These are the activations of a small neural network, seen along a few directions. Each row is one input.
In each table, some parts of the input vary, and every possible input appears once, in random order.
A made-up example of a description, with smaller parts first: one of 3 separate values, together with either a single point or one of 11 places along a line or (one of 4 places along a line, together with one of 8 places around a ring).
Shared parts are said once, and a part with two or three values counts as separate values.

Other details of the inputs shift rows strongly along two fixed directions, in all tables alike. That doesn't count.
These rows show it; all are for the same input, with only those details redrawn:
-1.98 +1.50 +1.32 -1.69 -0.44 -2.55 +1.17 +1.62 +0.12 +1.83 +0.16 +1.30
-8.55 +3.94 +0.21 -0.84 +1.04 -3.45 -0.01 +5.39 +1.69 -0.75 -0.73 +3.65
+0.23 -1.47 -3.42 +1.46 -0.48 +2.83 -0.41 -0.21 +0.14 +0.64 -0.43 -1.89
+0.31 -1.75 -3.93 +1.44 -0.74 +3.35 -0.96 -0.02 +0.31 +0.32 -0.39 -2.08
+1.52 -0.31 +1.52 -2.12 -1.37 -1.45 +1.69 -0.74 -0.69 +3.08 +0.41 -0.29
+1.34 -0.27 +1.24 -2.32 -1.14 -1.67 +1.84 -0.67 -0.94 +2.89 +0.40 -0.07
+0.33 -1.52 -3.90 +1.66 -0.81 +3.63 -0.73 -0.25 +0.47 +0.41 -0.30 -2.14
+0.33 -1.36 -3.30 +1.76 -0.67 +3.56 -0.40 -0.29 +0.26 +0.76 -0.33 -1.82

Table:
row 1: -2.00 +1.30 +1.86 -2.65 +0.41 -1.85 -0.54 +1.74 +1.24 +0.12 +1.03 +1.89
row 2: +2.31 -2.49 +2.15 -2.94 -0.51 -0.83 +0.68 -1.61 -0.46 +1.17 +1.20 +1.39
row 3: +0.11 -0.24 -0.46 +3.42 +0.56 +2.29 -0.91 -1.91 +2.34 -2.17 -2.17 -2.03
row 4: +3.13 -1.08 +1.45 -1.35 -1.31 -1.73 +2.01 -1.18 -2.22 +1.42 +0.31 +2.05
row 5: +2.65 -1.69 +2.92 -2.58 -1.31 -0.47 +2.97 -2.60 -0.59 -0.53 +1.26 +1.27
row 6: -8.23 +4.01 +0.24 -0.35 +0.74 -3.18 +0.05 +5.21 +1.74 -0.83 -0.72 +3.35
row 7: +0.52 -1.49 -4.53 +1.96 -0.42 +3.86 -0.04 -0.74 -0.04 -0.75 -1.12 -1.18
row 8: +0.03 -2.21 -3.21 +1.04 -0.68 +2.94 -0.28 -0.53 +1.13 -0.38 -0.48 -2.35
row 9: +2.59 +2.27 +4.03 +0.12 +2.87 -2.23 -1.62 -0.34 -3.15 +0.29 +1.19 -1.81
row 10: -7.24 +5.93 +3.57 +1.22 +4.93 -3.87 -2.51 +4.76 +0.78 -5.41 +0.62 +1.04
row 11: +2.56 -0.32 +2.23 -2.83 -0.89 -1.14 -0.18 -0.78 -0.68 +2.53 +1.38 +0.30
row 12: +2.96 -0.31 +2.72 -2.87 -1.73 -1.57 +3.59 -2.57 -0.08 +0.46 +1.09 +0.11
row 13: +1.27 -0.47 +2.67 -2.46 -1.89 -1.59 +2.36 -1.28 +0.63 +1.09 +1.02 -1.19
row 14: -5.82 +0.19 -4.01 +2.01 +1.46 +2.44 -3.07 +2.76 +1.34 -3.25 -0.57 +2.61
row 15: -2.36 +3.65 +4.00 -0.06 +4.51 -3.56 -1.91 +2.44 -0.85 -2.39 +0.76 +0.12
row 16: +1.89 -0.69 +3.37 -3.51 -1.42 -1.06 +0.59 -1.33 +0.49 +0.79 +2.01 -0.14
row 17: +1.27 -2.40 -2.59 +1.21 -0.36 +3.79 +0.05 -0.95 -0.99 -0.64 -0.56 +0.50
row 18: -4.19 -1.00 -2.58 +1.33 +0.39 +2.77 -2.26 +0.97 +2.08 -4.38 +0.22 +1.20
row 19: +2.35 -0.02 +0.82 -0.97 -2.00 -2.28 +1.75 -0.50 -0.91 +3.09 +0.72 -0.61
row 20: +4.73 +1.69 +3.70 +0.26 +2.39 -3.60 -1.14 -0.45 -3.55 +0.84 +1.55 -2.15
row 21: +3.85 +0.94 +3.71 +1.13 -0.42 -2.89 +0.64 -2.23 -0.81 +2.95 -1.63 -0.17
row 22: +0.33 -0.19 -1.10 +3.85 +1.20 +2.32 -1.17 -1.47 +1.84 -1.08 -2.68 -1.62
row 23: +1.54 -0.64 -3.79 +2.25 -1.22 +2.04 +0.51 -0.09 -0.78 -0.33 -0.28 -0.58
row 24: +1.46 -1.64 -3.59 +1.64 -0.99 +2.69 -2.46 +0.42 -0.25 +0.13 +0.15 -1.40
row 25: +0.74 +0.19 -2.20 +4.87 +0.97 +3.46 -2.09 -1.80 +1.00 -0.46 -3.16 -1.73
row 26: +0.33 -2.51 -4.61 +2.25 -0.25 +2.74 -2.29 -0.37 -0.55 -1.29 -0.11 +0.02
row 27: -2.80 +2.10 +1.74 -2.50 +0.10 -3.02 +2.55 +1.61 +0.74 -0.60 -0.18 +2.95
row 28: +2.49 -1.67 +1.76 -2.83 -0.54 -0.74 +2.54 -2.02 -0.80 +0.42 +0.36 +1.50
Q: What is each input in this table made of?
A: one of 4 places along a line, together with either one of 2 separate values or one of 5 places around a ring
Q: The inputs of row 12 and row 7 match in every part but the place on the line of 4. If row 16 is changed in the same way as row 12 into row 7, which row does it become?
A: row 11
Q: List by row number the other rows that have the place on the line of 4 in common with row 26.
A: row 4, row 19, row 20, row 21, row 23, row 24
Q: Which other rows does row 9 become when the choice among 2 separate values takes its other values? List them by row number.
A: row 25

Table:
row 29: -0.77 +3.47 +4.34 -2.16 +1.53 -6.43 +2.41 +0.98 -2.68 +4.15 +0.65 +1.16
row 30: -0.66 +1.46 +3.35 -4.10 -3.10 -3.58 +4.99 +0.30 +2.72 +5.26 -0.23 +1.16
row 31: -3.85 +1.60 -0.74 +0.48 +2.41 -0.55 -1.04 +3.66 +0.07 -4.90 +1.16 +0.10
row 32: -2.13 +1.50 +4.66 -1.54 +1.66 -3.76 -1.06 -0.16 +1.52 -1.61 +0.61 +2.64
row 33: -5.60 +1.36 -4.32 -0.06 -1.35 -1.31 +0.44 +3.91 -0.20 +0.24 -1.15 +5.42
row 34: +1.52 -1.63 -1.78 +3.29 +1.45 +4.39 -1.69 -2.57 +1.01 -1.28 -3.16 -2.00
row 35: +8.02 -1.88 +3.34 -1.73 -1.55 +0.41 +0.60 -5.59 -1.08 +0.13 +2.04 -2.42
row 36: -2.88 -1.17 -4.04 -1.34 -0.83 +0.05 -0.10 +3.03 -0.91 -0.19 +0.94 +4.61
row 37: -3.36 +3.66 -1.58 +3.19 +1.45 -1.33 +0.43 +3.28 +1.50 -2.13 -2.11 +0.09
row 38: +1.86 -2.21 -2.21 +2.59 +1.98 +5.68 -0.81 -3.26 -0.60 -2.51 +0.31 -3.06
row 39: +3.97 -2.87 -1.77 +1.56 +1.63 +6.28 -2.34 -3.77 +0.07 -1.46 -0.86 -2.66
row 40: +6.47 -5.40 +0.45 -3.64 -3.18 +1.42 +3.31 -5.25 -1.99 +1.28 +1.01 +2.26
row 41: -5.81 +3.19 -0.43 +3.84 +0.52 +0.27 -1.79 +2.25 +2.93 -5.10 -1.96 +1.07
row 42: +4.35 -2.75 -2.35 +1.90 -0.67 +5.00 -3.00 -2.13 -0.85 -2.53 +2.20 -3.92
row 43: -2.76 +0.27 +4.58 -7.22 -1.69 -3.75 +3.15 +1.83 +1.76 +2.08 +2.99 +1.97
row 44: +2.75 -1.01 -3.26 +4.27 +1.05 +4.74 -1.75 -1.58 +0.32 +1.21 -3.10 -2.44
row 45: +2.58 -3.21 -2.43 +1.23 +1.78 +5.71 -3.48 -1.04 -1.08 -1.53 -0.05 -2.92
row 46: +5.50 -1.40 +4.36 -0.20 +0.16 -0.60 +3.44 -5.10 -2.02 +2.13 -0.36 -1.97
row 47: -6.58 +1.85 -1.13 +1.50 +3.80 +1.19 -1.89 +4.36 +0.09 -4.50 +0.70 +1.03
row 48: +7.55 -2.20 +2.91 -2.62 +0.49 -1.12 +1.74 -3.55 -4.80 +4.78 +3.08 -2.99
row 49: +0.61 +2.93 +3.63 -3.30 +1.23 -5.85 +1.64 +2.28 -2.16 +1.10 +2.72 +0.79
row 50: -4.68 +2.74 -0.37 -0.43 +2.86 -0.92 -3.31 +4.61 -0.28 -0.85 -0.65 +1.71
row 51: -5.79 +1.10 -0.72 +1.47 +2.55 -0.01 -4.52 +3.82 +1.94 -4.31 +0.75 +1.49
row 52: -2.90 +1.65 -1.26 +4.11 +0.85 -0.52 -2.64 +1.82 +2.24 -0.80 -2.61 +0.39
row 53: +1.20 +3.54 +3.64 -2.36 -0.14 -6.47 +2.50 +1.29 -2.54 +2.75 +0.67 +0.18
row 54: -4.95 -1.80 -3.81 -0.78 -0.47 +1.69 -0.50 +3.35 +0.13 -3.69 +0.44 +4.99
row 55: +3.52 -1.41 -3.19 +4.89 +0.89 +4.79 +0.39 -2.55 -0.79 +1.26 -1.35 -3.78
row 56: +2.72 -1.41 -3.67 +2.52 -1.15 +3.95 -3.79 -0.38 -1.57 -1.25 +1.47 -3.84
row 57: +0.89 +2.83 +4.53 -2.96 +0.83 -5.20 +0.54 +1.00 -2.36 +4.61 -1.02 +1.48
row 58: +4.52 -2.34 -2.15 +1.92 +0.78 +4.20 -0.04 -4.02 -0.35 -2.92 +0.93 -3.96
row 59: +6.20 -2.82 +0.73 -4.45 -4.54 -0.63 +3.81 -3.25 -0.64 +7.79 +1.42 -3.29
row 60: -2.47 -1.71 -1.86 +0.40 -2.33 +0.77 +2.00 -0.40 +0.74 -1.74 -2.47 +4.46
row 61: -6.48 -0.33 -3.01 +1.00 -1.87 +3.09 +1.12 +1.19 +5.21 -1.89 -2.13 -0.30
row 62: +3.90 -3.70 -1.59 +4.20 -0.34 +3.60 -2.15 -4.11 +1.20 -1.16 -1.91 -3.36
row 63: -0.01 +1.61 +5.66 -3.55 +0.78 -7.15 -0.89 +1.30 -1.45 +2.80 +2.31 +2.03
row 64: -3.47 +2.98 -2.74 +3.31 -0.27 +0.21 -2.97 +3.15 +0.13 -1.28 -0.53 -0.68
row 65: -2.56 -0.08 +2.72 -4.99 -1.50 -1.61 +3.23 -0.28 +3.42 +0.62 +1.27 +1.56
row 66: +5.08 -0.81 -2.35 +4.42 -1.87 +3.81 -1.19 -2.70 +0.02 +0.53 -1.01 -3.66
row 67: -0.70 +0.49 -0.02 -1.35 -2.31 -2.63 +3.70 +0.53 -0.03 +2.46 -1.40 +5.77
row 68: -2.50 +0.30 +1.27 -5.30 -2.37 -2.34 +1.74 +2.46 +1.06 +3.27 +2.26 +0.66
row 69: -5.65 +2.31 -3.53 +4.12 +1.29 -0.23 -4.52 +3.83 +1.30 -1.34 -1.63 +0.22
row 70: +3.37 +1.31 +6.15 -2.16 -0.45 -5.27 +4.30 -2.56 -0.99 +0.51 -0.23 -0.02
Q: The inputs of row 36 and row 67 match in every part but one. If row 50 is changed in the same way as row 36 into row 67, which row does it become?
A: row 44
Q: The inputs of row 38 and row 46 match in every part but one. If row 39 is changed in the same way as row 38 into row 46, which row does it become?
A: row 34
Q: What is each input in this table made of?
A: one of 6 places around a ring, together with either one of 2 separate values or one of 5 places around a ring
Q: Which other rows does row 68 become when the choice among 2 separate values takes its other values? List them by row number.
A: row 36
Q: Which other rows does row 37 become when the place on the ring of 5 takes its other values? List them by row number.
A: row 44, row 52, row 55, row 66
Q: Which other rows does row 54 become when the choice among 2 separate values takes its other values? List them by row number.
A: row 43
Q: Start at row 56 and move only the place on the ring of 5, one step at a time. The first step leads to row 49. Which rows follow, in order?
A: row 48, row 50, row 63
